Each row below is a small network's average activation on inputs in which a field has the value named, seen along a few directions.
Related values have similar rows: they may be neighbours, one step apart, or belong to one group.
(in the rows, 500 means zero)
Strong random noise was added to every row along 10 fixed directions; ignore it. To show where, here is one row again and again, with new noise each time:
[369 526 564 604 524 449 448 596 386 529 502 638 522 577 633 624 494 510
 558 391 537 453 470]
[545 518 467 583 320 659 315 796 537 623 693 380 418 587 492 626 585 444
 573 465 502 550 559]
[579 522 483 653 606 586 446 512 305 539 379 594 399 614 551 452 467 610
 290 551 375 495 500]
[269 182 334 385 467 801 658 406 787 523 623 488 538 386 264 449 470 519
 156 809 511 713 391]
[639 597 473 462 683 416 534 536 432 485 450 496 494 420 473 467 514 578
 384 679 353 434 605]
[490 480 477 351 525 600 592 605 339 636 310 312 319 581 570 431 470 400
 453 595 422 524 399]
[378 560 655 334 248 407 369 530 476 502 698 451 823 389 690 744 437 339
 736 395 660 512 454]
[318 538 586 403 512 655 714 535 491 412 424 287 400 442 616 476 418 387
 458 453 567 491 403]
[404 653 662 397 456 543 569 662 365 445 468 240 390 519 769 583 431 344
 588 305 588 438 503]
[439 642 529 644 422 529 557 600 548 529 497 513 677 353 463 481 550 444
 784 573 499 432 306]
[416 520 550 562 567 628 494 715 633 368 714 475 285 482 385 770 575 474
 569 344 561 424 617]
[353 300 413 357 379 520 559 315 703 548 417 542 571 494 273 408 598 497
 607 549 525 511 352]


Litul, 19 values:
h10: [567 507 586 571 490 546 421 238 504 297 604 564 639 374 462 578 391 568
 407 410 576 499 494]
h17: [492 661 594 541 396 752 618 625 415 453 509  80 485 428 807 327 344 400
 334 470 565 589 443]
h1: [364 335 539 192 513 350 565 412 424 595 441 622 530 513 490 639 429 337
 631 535 553 513 415]
h19: [392 317 505 226 457 702 656 402 485 533 373 355 249 570 412 515 398 273
 493 499 527 615 339]
h18: [435 585 541 503 462 555 593 495 486 455 506 397 726 337 643 415 391 480
 408 617 504 531 422]
h3: [547 489 486 621 554 500 474 542 280 610 317 514 310 650 569 463 475 490
 551 428 487 499 368]
h7: [584 500 558 522 662 498 460 505 422 387 492 610 269 607 451 615 506 572
 360 382 466 399 706]
h9: [565 596 515 420 780 395 701 650 486 470 542 542 416 313 387 661 449 385
 607 703 403 447 493]
h2: [415 477 563 614 540 477 467 468 209 604 311 675 557 614 662 506 413 501
 561 441 490 482 268]
h12: [712 459 463 469 531 315 305 414 407 559 462 683 447 660 418 596 561 554
 606 390 430 493 608]
h11: [277 379 500 619 515 649 516 603 494 545 530 628 379 605 488 629 509 491
 486 428 546 519 403]
h16: [533 618 544 626 424 475 500 421 552 376 552 450 613 397 537 454 471 508
 603 411 599 479 448]
h5: [692 676 576 448 451 575 532 480 454 343 550 174 458 384 641 442 392 432
 419 462 543 536 583]
h13: [678 471 473 381 487 537 506 375 623 412 532 438 398 459 268 517 525 459
 557 489 459 524 564]
h14: [616 634 638 422 451 340 460 345 248 451 300 420 513 579 771 459 411 433
 641 281 555 460 471]
h15: [595 581 527 483 575 532 625 329 549 300 454 386 477 411 555 362 423 560
 339 469 515 541 595]
h6: [422 483 559 731 344 572 347 492 354 609 478 624 554 644 628 529 482 471
 672 269 611 514 272]
h4: [595 557 495 593 572 497 447 444 463 462 488 593 521 504 491 450 507 624
 321 570 412 460 620]
h8: [412 500 576 474 328 628 510 494 372 639 402 526 603 506 553 524 415 312
 696 558 547 530 209]
Litul is arranged as a ring.
A walk along Litul starts at h10 and steps to its neighbour h3. Put h18, h12, h5, h13, h15, h8 in the order it reaches them.
> h5, h15, h12, h13, h8, h18
Which values are neighbours of h17? Give them in the order they are listed.
> h2, h6
Which values are neighbours of h19? Give them in the order they are listed.
> h1, h9
Which values are neighbours of h4? Give them in the order they are listed.
> h7, h11

Tuku, 19 values:
n6: [743 602 409 629 492 336 476 425 678 471 530 606 555 398 215 429 634 542
 803 563 435 411 554]
n19: [518 419 426 364 280 579 372 702 374 790 569 311 679 488 611 577 464 364
 567 701 488 691 287]
n9: [546 568 430 572 612 473 512 624 594 475 440 402 281 591 451 337 636 631
 328 513 410 381 746]
n15: [396 300 457 339 496 679 633 441 595 535 402 444 271 643 376 452 514 418
 401 467 490 583 486]
n4: [357 414 551 454 496 510 561 276 446 396 518 485 786 359 685 473 287 560
 232 555 586 611 368]
n10: [534 516 551  42 834 189 732 459 371 418 343 402 282 496 615 558 413 404
 378 554 427 452 714]
n18: [598 537 488 535 470 333 274 644 414 625 658 596 665 621 694 510 523 603
 314 549 432 520 798]
n3: [605 529 665 355 672 359 435 261 299 288 429 595 357 559 537 704 431 493
 551 145 592 350 579]
n7: [378 749 475 775 509 327 615 921 536 668 484 540 562 544 713 398 589 440
 795 491 497 475 489]
n12: [429 625 628 630 551 339 507 619 351 477 518 521 457 590 844 577 415 448
 596 236 661 465 557]
n5: [399 377 426 641 346 496 263 723 482 779 503 651 414 760 432 544 662 506
 656 440 484 461 478]
n8: [602 331 371 354 282 700 440 394 754 514 621 231 482 433 251 415 576 492
 463 547 509 622 461]
n11: [590 592 530 555 244 749 513 369 486 543 351 389 602 499 474 266 465 429
 604 508 435 528 295]
n17: [483 574 456 660 585 367 532 367 553 467 354 688 647 427 401 352 608 670
 539 596 434 366 452]
n2: [654 520 544 269 253 386 359 191 361 510 292 337 766 478 645 295 464 501
 581 489 522 507 424]
n16: [476 359 365 368 488 500 536 629 767 533 598 278 205 571 332 435 689 507
 560 387 559 520 663]
n14: [492 454 393 630 457 642 461 778 407 728 688 549 542 515 606 591 381 411
 323 816 445 754 437]
n1: [198 386 334 408 522 493 718 849 842 595 495 165 169 658 542 282 736 528
 432 422 594 519 684]
n13: [646 461 419 405 437 418 408 454 601 545 445 527 485 544 253 409 670 558
 600 563 387 374 584]
Tuku is arranged as a ring.
Which values are neighbours of n1? Give them in the order they are listed.
> n17, n2
Which values are neighbours of n12? Give them in the order they are listed.
> n6, n3
Which values are neighbours of n8? Give them in the order they are listed.
> n4, n16
Which values are neighbours of n5? Give them in the order they are listed.
> n9, n13
What is the length, in steps, of the shortest route from n14 to n11?
> 4
